A small network was trained on invented records. Each row is its activation on one of them, seen along a few directions.
Records have a field called V. Each example row is followed by its value.
Other fields move the rows too, some of them a lot.
In the rows, 500 means zero.
Strong random noise was added to every row along 2 fixed directions; ignore it. To show where, here is one row again and again, with new noise each time:
[544 285 481 500 358 478 462 351 445 365 636 636 448 627 433 454 399 409
 446 547 392]
[467 391 617 519 297 330 406 554 457 452 473 610 498 803 435 536 558 508
 379 327 659]
[455 600 509 433 567 446 582 590 596 601 418 509 548 615 697 496 661 504
 418 467 613]
[595 475 216 368 777 762 749 224 622 491 704 522 473 220 785 329 399 318
 557 927  97]

[488 491 294 444 716 644 581 318 476 501 493 550 489 445 505 390 430 406
 554 693 219]  v24
[510 356 495 559 413 551 441 547 395 323 860 473 432 193 309 443 279 526
 587 667 113]  v17
[447 624 534 474 622 521 494 579 577 562 529 535 501 509 527 468 506 482
 505 507 449]  v7
[446 495 722 434 413 265 374 608 410 565 255 452 556 787 406 597 653 613
 332 211 929]  v22
[433 567 619 400 302 351 410 640 405 527 392 527 531 654 548 546 636 593
 445 296 704]  v3
[429 506 531 529 408 506 509 683 562 415 530 382 565 364 440 545 479 517
 514 497 476]  v16
[497 539 496 510 647 545 491 584 531 524 593 509 417 405 555 421 487 480
 510 599 380]  v7
[477 516 394 496 473 483 609 373 424 572 353 634 585 631 660 529 462 375
 402 468 555]  v18
[620 465 359 427 607 669 564 293 492 479 516 470 511 376 615 312 448 557
 600 699 417]  v3
[456 577 371 449 611 506 603 548 432 512 475 504 533 532 610 528 541 544
 488 451 557]  v24
[560 351 282 498 573 629 549  85 441 303 634 588 464 494 508 340 275 286
 531 678 305]  v8
[555 447 276 449 605 541 548 253 522 490 346 606 443 625 467 505 435 379
 490 628 538]  v25
[548 375 617 537 508 598 551 533 522 434 712 428 473 235 519 493 433 497
 623 501 219]  v12
[534 625 540 528 683 525 579 521 580 502 568 422 435 342 626 470 488 447
 542 607 361]  v21
[534 534 633 426 471 383 442 432 452 591 445 482 501 569 495 594 607 516
 370 480 599]  v22
[562 537 319 506 555 473 592 384 554 536 493 387 461 407 571 476 386 507
 570 615 371]  v16
[568 260 753 581 196 386 398 599 321 286 600 560 493 588  87 432 454 648
 497 359 504]  v13
[556 409 456 532 437 659 547 482 490 438 683 457 434 332 422 421 378 465
 542 611 367]  v14
[456 705 610 572 639 371 514 643 602 614 489 430 545 471 621 540 644 554
 522 487 640]  v21
[473 454 542 454 465 582 459 501 530 581 523 500 549 490 501 514 503 583
 407 531 340]  v23
[563 620 377 436 595 655 667 380 565 524 528 518 500 310 607 383 440 440
 530 585 464]  v13
[706 140 403 625 291 547 340  74 318 209 687 703 430 626 125 557 178 351
 496 612 334]  v25
[546 613 438 462 673 471 611 478 646 593 540 455 412 421 663 450 467 436
 605 643 437]  v21
[455 421 595 459 252 361 304 527 334 385 435 580 514 687 370 538 493 550
 489 231 730]  v3
[534 212 494 569 383 605 479 198 413 355 720 548 434 367 328 537 312 343
 630 625 284]  v5
[402 686 531 478 501 476 449 628 586 614 302 477 584 592 703 494 567 668
 502 386 769]  v19
[500 593 531 570 605 498 481 664 605 611 590 445 518 516 604 513 652 593
 542 455 596]  v15
[549 598 512 466 476 499 490 615 484 601 427 457 580 613 543 522 596 469
 444 534 478]  v2
[423 470 561 479 541 576 474 719 571 588 494 438 458 399 555 548 571 620
 423 447 606]  v23
[401 276 707 522 128 212 173 666 291 369 552 551 520 759 231 602 425 633
 428 181 723]  v19
[501 519 706 523 531 368 525 890 511 526 539 302 606 278 462 521 604 718
 492 519 519]  v17
[531 317 502 510 297 374 384 520 287 394 624 580 525 678 303 577 344 442
 475 398 566]  v2
[563 486 335 605 516 548 525 234 480 565 339 661 532 582 592 474 518 358
 472 607 455]  v18
[477 398 371 472 470 509 550 461 450 504 561 528 436 462 463 421 424 444
 468 472 498]  v14
[542 391 603 515 530 586 547 613 485 403 784 385 474 172 530 484 463 557
 709 574 142]  v12
[472 579 370 541 487 477 509 399 541 661 216 651 456 757 602 545 486 353
 494 363 748]  v18
[384 705 368 436 681 527 599 303 640 581 371 416 509 607 688 531 524 440
 497 536 604]  v9
[493 550 386 454 629 480 578 379 478 459 468 469 617 578 658 463 530 407
 450 406 597]  v8
[504 662 475 433 599 607 592 677 593 556 402 461 621 450 625 555 565 431
 546 528 575]  v2
[498 427 676 462 465 385 557 777 503 493 659 343 587 391 555 539 600 682
 599 353 520]  v12
[514 633 492 572 592 542 502 439 517 480 417 471 502 591 641 499 563 423
 467 364 565]  v8
[550 587 298 375 809 646 695 496 670 586 540 438 561 368 832 402 514 455
 529 583 413]  v15
[569 464 289 391 725 643 716 461 567 521 739 467 515 271 774 392 530 471
 513 727 211]  v15
[453 578 454 485 518 537 496 564 492 448 373 521 485 581 508 539 567 460
 482 447 625]  v24
[467 399 554 496 291 439 514 419 500 580 477 510 389 630 495 555 511 425
 575 499 516]  v5
[541 474 479 381 489 541 565 371 619 540 392 600 477 540 532 594 494 584
 401 516 453]  v23
[516 804 430 422 658 424 647 571 637 775 244 358 520 563 715 483 671 556
 527 431 726]  v14
[522 545 462 513 604 492 508 627 521 517 555 327 513 245 525 463 525 525
 526 593 318]  v17
[411 462 499 592 448 501 416 385 503 426 567 445 486 623 416 570 524 495
 507 468 573]  v9
[407 511 663 560 437 485 488 588 499 573 407 407 458 561 498 591 614 497
 521 335 641]  v5
[455 421 352 445 613 611 634 337 493 402 681 368 515 439 571 466 399 496
 536 635 338]  v9
[543 296 491 572 261 382 443 346 478 306 510 585 465 614 184 591 313 557
 466 417 458]  v16
[505 653 574 440 602 598 639 662 547 565 553 398 557 223 568 443 584 507
 514 574 529]  v13
[527 570 501 477 621 574 482 553 551 498 603 492 448 422 547 432 453 450
 521 597 371]  v7
[506 447 545 443 470 517 345 536 485 455 506 424 522 456 442 465 459 532
 543 522 381]  v19
[548 360 680 453 533 506 504 590 386 412 596 397 478 378 399 466 502 666
 529 598 404]  v22
[606 573 353 562 640 614 542 379 529 535 463 487 556 484 558 551 538 483
 539 626 507]  v25

Which value of V does each new row have?
[404 590 440 457 600 568 427 458 571 577 609 532 582 314 566 486 463 525
 625 635 388]  v19
[535 611 257 448 634 671 661 231 580 590 540 536 446 357 613 425 389 361
 533 631 420]  v14
[379 677 549 370 577 543 464 719 654 541 334 406 614 394 648 527 644 521
 538 467 624]  v19
[598 398 289 569 576 611 466 225 451 437 547 570 477 499 416 478 417 380
 540 709 394]  v25
[491 628 707 514 675 462 641 807 598 574 565 335 537 318 644 491 589 622
 523 592 520]  v21
[473 473 508 535 562 656 592 427 516 528 567 395 410 341 569 492 483 440
 620 600 345]  v5
[507 416 551 506 363 578 503 601 503 416 631 455 473 415 343 447 437 485
 549 535 440]  v14
[593 243 525 632 303 465 438 261 402 251 686 646 398 629 310 380 190 484
 529 569 394]  v21
[620 394 348 437 542 554 538 297 452 448 466 561 553 559 444 465 366 341
 510 625 457]  v2
[571 245 422 515 332 423 459 430 437 352 607 442 512 507 316 469 287 493
 458 477 373]  v16
[574 394 461 633 394 501 398 245 395 422 238 662 486 758 400 528 391 312
 436 358 571]  v18
[515 556 579 488 627 492 577 615 607 491 581 395 483 375 570 441 496 485
 525 625 450]  v21
[495 390 456 634 359 456 380 229 404 462 388 761 492 733 356 581 347 305
 421 380 660]  v18
[462 794 405 430 774 496 640 598 615 703 287 446 601 559 688 555 735 599
 528 475 626]  v24
[474 354 594 488 406 522 360 498 465 479 510 522 528 566 329 553 419 576
 451 396 432]  v23
[377 618 585 462 503 402 440 561 456 629 306 492 493 687 595 498 591 608
 398 354 870]  v22
[469 527 533 515 440 553 529 677 525 540 564 401 446 447 446 457 542 549
 502 482 561]  v14
[476 603 552 531 583 451 535 694 567 593 446 352 533 360 512 496 589 580
 443 433 469]  v17
[426 640 301 416 681 531 598 250 600 526 431 399 436 540 692 499 462 384
 574 638 486]  v9
